Each row below holds a small network's activations on one input, seen along a few directions.
In each table, some parts of the input vary, and every possible input appears once, in random order.
A made-up example of a description, with smaller parts first: values(2) and (point or ring(9) or (line(4) and ring(5))).
Shared parts are said once, and a part with two or three values counts as separate values.

Other details of the inputs vary at random and push rows far along two fixed directions, the same in every table; ignore that.

Table:
r1: [ 12  10   9  -7  -5   5  20   6   8 -11   0  11]
r2: [ -4  -1  -7   7  -2   0   2 -13  -9  23 -18  -5]
r3: [ 16 -10  20   2  -7  -7  15  13  14  16   9  -3]
r4: [  2  16 -23   1 -10   7  -4 -21  -3  17  -8  -1]
r5: [ 15   8  11 -11  -9   5  16   4   3  -6   6   9]
r6: [  8   3  18  -9   2   5  20  11  13 -17   4   6]
r7: [  1   0  -1  -2   1  15  17  -7  -8 -13 -19   2]
r8: [  1  -6  10  -6   6  12   8   5  14   1  13 -10]
r9: [  6 -26  37   9  11  -7   6  45   0  -1  28 -11]
r10: [  9 -21  23   3  -2  -3  19  19   5  18  -2  -4]
r11: [-10  -1   0  -6   9  -5  -9   8   2 -14  16   0]
r12: [-14   6 -17  14   5 -19 -44  15  -9  -6  12   3]
r13: [-16  -2 -15  13   5 -12 -37  18 -27 -16   4   3]
r14: [  7  -9  32  -1   6  -4  18  49  -1 -21  12  14]
r15: [ -3   1  -9  -5   0  11   3 -16 -15  -8 -20   0]
r16: [ -1   5   4  -6   2  -7  -9   8   0 -16   4   8]
r17: [ 20 -17  11 -19  -9  46  74 -55  20  41 -41 -30]
r18: [ -8  11 -19  15  -1 -21 -41  18 -12  -2  13   8]
r19: [  0  -9  14 -11  11   7  14   9  17   1  19  -9]
r20: [-24  15 -43  13   1 -16 -56 -25 -25 -20 -15  13]
r21: [-14  16 -32  -4   2   8   0 -46  -4 -10 -27   7]
r22: [-27   0 -43  26   4 -29 -59 -26 -19   3 -13   3]
r23: [ 12   6 -19 -19 -16  39  52 -90  23  47 -57 -24]
r24: [ 10   5  15  -8  -3  -7   3  21   3 -13  13  11]
r25: [  6   9 -11   7 -10  -1   0 -19  -2  21  -5  -3]
r26: [ 13   5  14 -10  -7   7  17  14   8   0  16   2]
r27: [  2  -6  17 -12   4  11  14   9  14  -9  16  -6]
r28: [ -7   0 -14   6   1   5  -7 -31   2  13 -10 -12]
r29: [  7 -28  38   6   7 -10   2  38  18  -4  31  -6]
r30: [  3   9 -10   5  -7  -3  -1 -19   1  21  -7  -4]
r31: [ 14  10   8  -5  -8   7  21   5   5 -11   2  12]
r32: [ 18 -10  19   4 -10  -4  16  12  11  16  11  -1]
r33: [ -8   8 -18  -4  -3   8   1 -16 -14   8 -24   1]
r34: [ 11  -2  28  -7   0  -7   6  44  10 -11  33   5]
r35: [ -5  -3 -14   2   2  14  -1 -12 -10  10 -13 -12]
r36: [  8  -7  22  -2   3  -1  13   9  16  11  13 -10]
r37: [-16   1 -16  17   4 -18 -38  24 -23   1   2   7]
r38: [ -1   5  -2  -6   2  13  13 -15   7 -16  -9   4]
r39: [-29   8 -43  24   7 -26 -59 -26 -21   2  -7   1]
r40: [-14   9 -16   9   3 -19 -41  12 -12 -15  10   7]
r41: [ -3   6  -9  -7  -3   5   5 -11 -14  -1 -24   8]
r42: [  3 -12  32 -14  13  -7   9  34  12 -26  31   6]
Description of these inputs: line(6) and (values(2) or line(5)).
Changing only the line(6) part turns r34 into r1. The same change can be made to r27. Which row results?
Answer: r38
Changing only the line(6) part turns r17 into r35. The same change can be made to r3. Which row results?
Answer: r18
List by row number the other rows that have the line(6) part in common with r41.
Answer: r5, r15, r16, r20, r24, r42
Change only the values(2) part in r17. List by row number the other rows that result.
Answer: r10
Change only the line(5) part in r8. List by row number the other rows that result.
Answer: r4, r12, r18, r19
List by row number the other rows that have the line(6) part in common with r9.
Answer: r2, r25, r28, r30, r36, r39
